These are the activations of a small neural network, seen along a few directions. Each row is one input.
Each table varies a few parts of the input and shows all the possible inputs, shuffled.
A made-up example of a description, with smaller parts first: one of 5 places around a ring, together with either a single point or one of 11 places around a ring or (one of 2 separate values, together with one of 6 places along a line).
Shared parts are said once, and a part with two or three values counts as separate values.
In the rows, zero is written as 128.

Other details of the inputs vary at random and push rows far along three fixed directions, the same in every table; ignore that.
These rows show it; all are for the same input, with only those details redrawn:
[ 77 130 197 122 178 140 114 158 105 197 133]
[136 129 155 173 112 164 165 137  88 121 129]
[157 165 108 172 159  95 131 164  81 131 128]
[135 130 153 174 110 165 166 136  87 119 131]
[102 163 146 121 222  74  82 181  99 204 133]
[159 130 150  94  97 148 174  81 151 127 139]
[162 166 105 174 158  94 130 165  82 127 130]
[185 169  96 102 147  79 137 112 138 130 137]

Table:
x1: [126 127  75 179 131  70 112 159  83 133 124]
x2: [127 139  87 159 168  89 100 195  92  66 135]
x3: [114  91 110 196 116 210  98 144 149  88  67]
x4: [134 118 159 153 113 159 143 147  61  99 129]
x5: [158 130 151  96  99 149 174  82 152 126 140]
x6: [179 170  93 100 124  72 135 119 143 149 114]
x7: [184 158 103  82 141  80 120 117 122 109 142]
x8: [ 22 103 151 117 156 150 105 184 133 192 134]
x9: [150 151  75 105 153  86 125 137 178  92 148]
x10: [ 31 106 170 132 146 137  91 140 118 193 136]
x11: [205 146  75 112 138 122  63 109 167 148  68]
x12: [143 122 127  94  67 145 182  87 135 149 118]
x13: [108 112 155 192  99 172 142 114 111  84 143]
x14: [150 102 126  87  72 127 189  96 126 159 116]
x15: [121  83 102  89  75 142 179 115 170 125 134]
x16: [147 157  66 108 129  81 123 139 179 111 133]
x17: [121  91 126 215 100 205  83  99 131  87  67]
x18: [ 69 119 179  67 138 119  98  85 196 183 145]
x19: [129 101 130  80 101 156 150 104 176  62 156]
x20: [ 72 105 190  44 159 125  81  80 180 143 162]
x21: [109 100 154 175 105 158 122 126  78  59 141]
Changing only one part turns x12 into x8. The same change can be made to x7. Which row results?
Answer: x19
Describe the family of inputs behind these rows.
Answer: one of 3 separate values, together with either a single point or one of 6 places along a line
Which other rows does x1 become when the place on the line of 6 takes its other values? List them by row number.
Answer: x10, x13, x18, x20, x21

Table:
x22: [119 134  91  90 154  81  93 132 161 124 148]
x23: [123 156 103 180 180  97 104 186  87 158 123]
x24: [142 167 122  86 154  83 116 138 153 139 142]
x25: [106 146 109 176 167  87  89 196  56 149 119]
x26: [176 140 116 107  91 136 174  96 137  74 149]
x27: [148 138  95  85 169  99 103 135 160 149 105]
x28: [ 81  97 185 160 115 204 164 130 113 153 129]
x29: [155 144 119 179  98 149 163 153  82  73 138]
x30: [174 141 108 122  86 128 179  89 145  84 134]
x31: [111 117 175  84 132 147 102  84 172 141 127]
x32: [115 159 112 164 183  89 112 180  74 138 131]
x33: [111 113 166  95 138 155 106  79 172 144 118]
x34: [177 136  90 115  70 125 159  84 147  97 123]
x35: [119 109 176 103  89 192 164 104 166 139 139]
x36: [147 124 104 196  93 137 150 152  59  84 123]
x37: [ 78  79 193 154 116 214 140 159  91 135 118]
x38: [159 135 124  97 140 116 100  91 154 112 144]
x39: [141 146  93  93 147  85 103 121 149 163 120]
x40: [158 136 123  98 135 119 103  89 156 111 137]
x41: [ 38 120 187 138 179 136  86 175  89 212 124]
x42: [ 48 109 162  85 169 124  87 135 173 175 135]
x43: [116  87 176 105  86 177 171  84 162 147 136]
x44: [116  92 180  97  83 170 174  79 162 138 138]
x45: [ 76  74 196 153 120 216 142 159  86 133 123]
x46: [ 80 107 183 149 118 188 163 127 112 146 131]
x47: [117 139 100  95 149  80  93 132 169 125 135]
x48: [157 130  99 196 112 152 142 169  83  86 100]
x49: [ 85 116 174 151 157 157  88 130 125 150 108]
x50: [ 91 140  83 184 185  89  78 197 103 132 117]
x51: [156 135  90 207  94 139 139 149  73 106 114]
x52: [143 136 120  88 161  65 121 120 137 139 143]
x53: [139 148 106  86 149  73 111 118 132 147 137]
x54: [117 134  76 195 143 106 103 177 108  98 112]
x55: [157 150 111 192 101 146 162 156  90  84 129]
x56: [ 55 117 189  67 158 123  91 131 150 211 126]
x57: [155 140 124 104 132 117 105  82 166 113 122]
x58: [153 141 100 200  90 127 147 151  69  90 118]
x59: [ 77  92 186 152 109 179 149 133  82 138 133]
x60: [110  92 164  97 109 188 143 108 163 143 104]
x61: [148 159 110  94 161  94 116 136 159 153 140]
x62: [180 125 117 118  72 119 176  86 150  87 134]
x63: [180 134  82 121  73 126 150  88 150 105 116]
x64: [178 119 117 115  79 120 178  85 139  83 141]
x65: [136 153 110  87 173  75 124 119 136 138 143]
x66: [144 148  97  95 150  85 106 117 144 164 128]
x67: [183 120 105 126  76 128 169  87 155 104 131]
x68: [149 143 108  81 157  91 101 138 155 139 114]
x69: [118 130  86 182 143 110 103 179  87  92 144]
Changing only one part turns x24 into x35. The same change can be made to x30. Which row results?
Answer: x23
Changing only one part turns x22 into x42. The same change can be made to x40. Which row results?
Answer: x57
Describe the family of inputs behind these rows.
Answer: one of 6 places along a line, together with either one of 3 separate values or one of 5 places along a line
Start at x60 and move only the place on the line of 6, one step at a time. The first step leads to x27. Which rows follow, in order?
Answer: x48, x68, x37, x45
Which other rows does x39 become when the place on the line of 5 takes its other values? List them by row number.
Answer: x28, x43, x61, x66
